These are the activations of a small neural network, seen along a few directions. Each row is one input.
In each table, some parts of the input vary, and every possible input appears once, in random order.
A made-up example of a description, with smaller parts first: values(2) and (point or line(11) or (line(4) and ring(5))).
Shared parts are said once, and a part with two or three values counts as separate values.
In the rows, zero is written as 128.

Other details of the inputs vary at random and push rows far along two fixed directions, the same in every table; ignore that.

A family of inputs:
row 1: [166 103 139 171 134 112 102 160 128 134 104 106 134 134 129]
row 2: [159 105 144 171 130 108 104 151 128 130 100 104 144 130 129]
row 3: [146 120 143 162 119 102 103 171 120 131  76  69 131 130 153]
row 4: [ 77 169 127 125  95 142 114 113 129  85 158 167 161 116 128]
row 5: [122 142 127 102  84 135 125 117 131 112 119 104 146 129 155]
row 6: [127  91 123 102 206 117 197 131 135 166 177 152  60 152  95]
row 7: [104 155 111  90  86 166 132  77 146  92 189 190 164 125 117]
row 8: [117 150 128 148  97 134  96 140 121 113 123 127 157 116 142]
row 9: [161 105 126 124 117 121 124 148 121 152  99  84 120 131 158]
row 10: [ 63 182 121 121  99 151 117 100 131  98 178 192 169 113 113]
row 11: [175 115 135 134 147 139 117 136 118 128  70  89 118 112 113]
row 12: [161 118 137 167 127 114 101 161 124 134  98 103 137 135 127]
row 13: [110 154 120  96  84 152 129  83 139 101 164 159 165 127 122]
row 14: [123 133 125 110  84 133 123 107 130 114 115 114 146 127 156]
row 15: [ 86 113 124 131 232 112 191 156 125 169 188 180  54 140  85]
row 16: [103 114 117 137 233 116 176 152 126 175 195 187  56 137  81]
row 17: [107 152 119  97  82 150 130  76 143  93 156 161 158 134 126]
row 18: [ 96 158 122  85  80 150 128  88 133  96 155 157 158 130 136]
row 19: [ 94 168 108  91  81 160 128  97 135 109 164 149 154 120 143]
row 20: [ 92 170 127 130  99 138 103 102 131  96 160 174 168 117 116]
row 21: [114  99 116  98 220 118 200 123 130 185 195 170  53 142  93]
row 22: [129 136 127 108  86 135 117 111 127 126 118 116 156 128 147]
row 23: [184  91 131 132 134 115 128 148 127 158  97  83 112 145 137]
row 24: [140 116 138 165 133 106 111 164 117 144  96  93 131 121 144]
row 25: [162 102 143 172 149 100 114 165 123 150  93  92 123 135 123]
row 26: [125 134 127 110  85 132 119 104 130 118 112 118 149 135 150]
row 27: [136 125 135 163 133 108 114 167 121 147  95  85 128 121 144]
row 28: [141 133 133 102  87 128 115 105 131 107 118 120 150 136 143]
row 29: [133 153 126 114 111 160 107 114 117 106  89 120 146  99 121]
row 30: [110  97 114 100 220 115 203 118 135 177 189 173  46 148  97]
row 31: [154 109 136 166 146 106 107 176 116 158  91  94 116 134 136]
row 32: [187  85 141 138 110 112 114 134 131 140  85  74 140 138 149]
row 33: [ 91 168 131 124  98 136 105 104 132  83 157 175 163 124 117]
row 34: [167  90 147 168 148  97 116 166 129 130  93  97 121 141 127]
row 35: [171 122 135 129 142 137 107 131 114 127  68  93 120 108 121]
row 36: [173 107 129 123 115 117 111 136 124 146  99  93 127 140 147]
row 37: [156 104 144 173 129 105 109 147 131 122  94 107 136 136 132]
row 38: [107 143 123  89  94 152 141  79 145  86 179 176 156 132 119]
row 39: [130 140 125 116  70 132 111 112 131 114  96  90 155 128 167]
row 40: [122 143 123 109  85 137 122 114 129 125 122 103 153 122 155]
row 41: [ 85 159 114  89  92 155 141  86 133 110 176 165 154 117 136]
row 42: [ 94 156 120  86  80 151 131  90 132  93 158 153 156 124 142]
row 43: [167 112 148 166 114 102  95 161 125 117  76  84 145 140 136]
row 44: [138 114 135 168 146 100 121 169 122 149  85  81 108 131 146]
row 45: [ 79 181 115 129  94 152 108 120 131  99 163 162 160 112 129]
row 46: [148 117 141 164 129 100 100 146 124 131  89 104 129 137 137]
row 47: [103 116 112 104 244 149 200 137 116 168 166 169  40 103  78]
row 48: [159 100 144 173 149  98 116 158 127 142  88  94 115 143 127]
row 49: [161 118 130 133 158 137 125 155 112 147  64  71 100 103 130]
row 50: [111 141 120 101  84 149 130  74 147  89 160 166 162 131 128]
row 51: [107 103 108  97 216 129 201 137 128 189 195 171  50 142  99]
row 52: [ 69 173 121 128 105 144 121 101 133  97 164 185 156 123 119]
row 53: [ 80 111 119 140 229 112 192 149 127 170 188 177  51 132  95]
row 54: [187  95 138 141 160 134 120 144 122 133  68  89 109 110 114]
Description of these inputs: line(6) and (point or (values(2) and line(4))).
The inputs of row 30 and row 50 match in every part but the line(6) part. If row 21 is changed in the same way as row 30 into row 50, which row does it become?
Answer: row 32
The inputs of row 6 and row 42 match in every part but the line(6) part. If row 17 is changed in the same way as row 6 into row 42, which row does it become?
Answer: row 14
List by row number the other rows that have the line(6) part in common with row 19.
Answer: row 3, row 5, row 27, row 39, row 40, row 44, row 45, row 49
Change only the values(2) part in row 20. List by row number the other rows that result.
Answer: row 21
List by row number the other rows that have the line(6) part in common with row 22.
Answer: row 10, row 15, row 18, row 26, row 29, row 31, row 51, row 52

A family of inputs:
row 55: [ 88 137 107  96 234 155 192 132 119 169 167 174  44 101  77]
row 56: [181  71 145 132 159  85 141 155 130 151  72  66  85 158 144]
row 57: [199 118 150 147  94 133  79 137 113 102   9  40 153 100 148]
row 58: [118 125 120  92 120 150 158 106 142 108 169 148 127 125 123]
row 59: [ 84 183 119  89  39 152 104  67 131  87 150 150 192 117 158]
row 60: [165  85 150 174 172  80 123 178 122 142  74  71  94 151 126]
row 61: [109 179 125  88  42 153  89  72 134  72 146 169 193 139 137]
row 62: [ 85 108 128 141 225 112 199 132 132 155 193 188  66 131  82]
row 63: [198  94 139 145  65 116  94 130 130 117  40  37 163 133 176]
row 64: [161  94 136 170 165  98 126 204 115 170  85  64 101 127 145]
row 65: [ 99  95 122  99 210 122 215 108 138 166 193 174  59 140  93]
row 66: [ 88 180 110  92  34 170 106  73 139  89 148 151 188 115 158]
row 67: [ 73 191 115 135  49 159  88  98 134  78 148 164 197 105 148]
row 68: [109  98 117  98 210 120 193 114 134 184 200 188  61 144  91]
row 69: [134 149 119 108 149 159 120 109 117 120 124 155 123 100  96]
row 70: [ 73 192 108  72  42 181 118  78 135  76 183 168 192 111 146]
row 71: [105 152 129 137 138 124 119 128 125 114 155 178 134 141 104]
row 72: [176  83 148 180 169  83 110 175 119 174  83  86 107 141 128]
row 73: [ 82 115 112  88 210 118 199 131 125 173 192 174  43 152 106]
row 74: [190  84 143 175 168  99 113 195 117 166  92  77 106 136 128]
row 75: [127 133 112 104 120 148 140  97 139 137 167 159 130 133 116]
row 76: [183 102 147 187  79 106  73 156 131 108  38  52 167 123 166]
row 77: [216 103 145 136  66 120  76 151 120 131  56  38 167 137 167]
row 78: [ 79 152 125 140 132 123 131 126 123 130 154 157 133 119 125]
row 79: [167  92 135 176 176 105 122 170 129 174 106 102 102 138 119]
row 80: [ 88 176 125 126  53 165  96 100 141  46 157 165 206 106 130]
row 81: [ 79 164 124 131 136 121 130 134 122 116 154 161 124 132 119]
Describe the family of inputs behind these rows.
Answer: values(3) and (point or (values(2) and line(4)))
The inputs of row 66 and row 75 match in every part but the values(3) part. If row 55 is changed in the same way as row 66 into row 75, which row does it become?
Answer: row 69
Change only the values(2) part in row 67. List by row number the other rows that result.
Answer: row 66
Change only the values(3) part in row 76. List by row number the other rows that result.
Answer: row 67, row 79
List by row number the other rows that have the values(3) part in common with row 60.
Answer: row 56, row 57, row 58, row 62, row 63, row 65, row 76, row 80
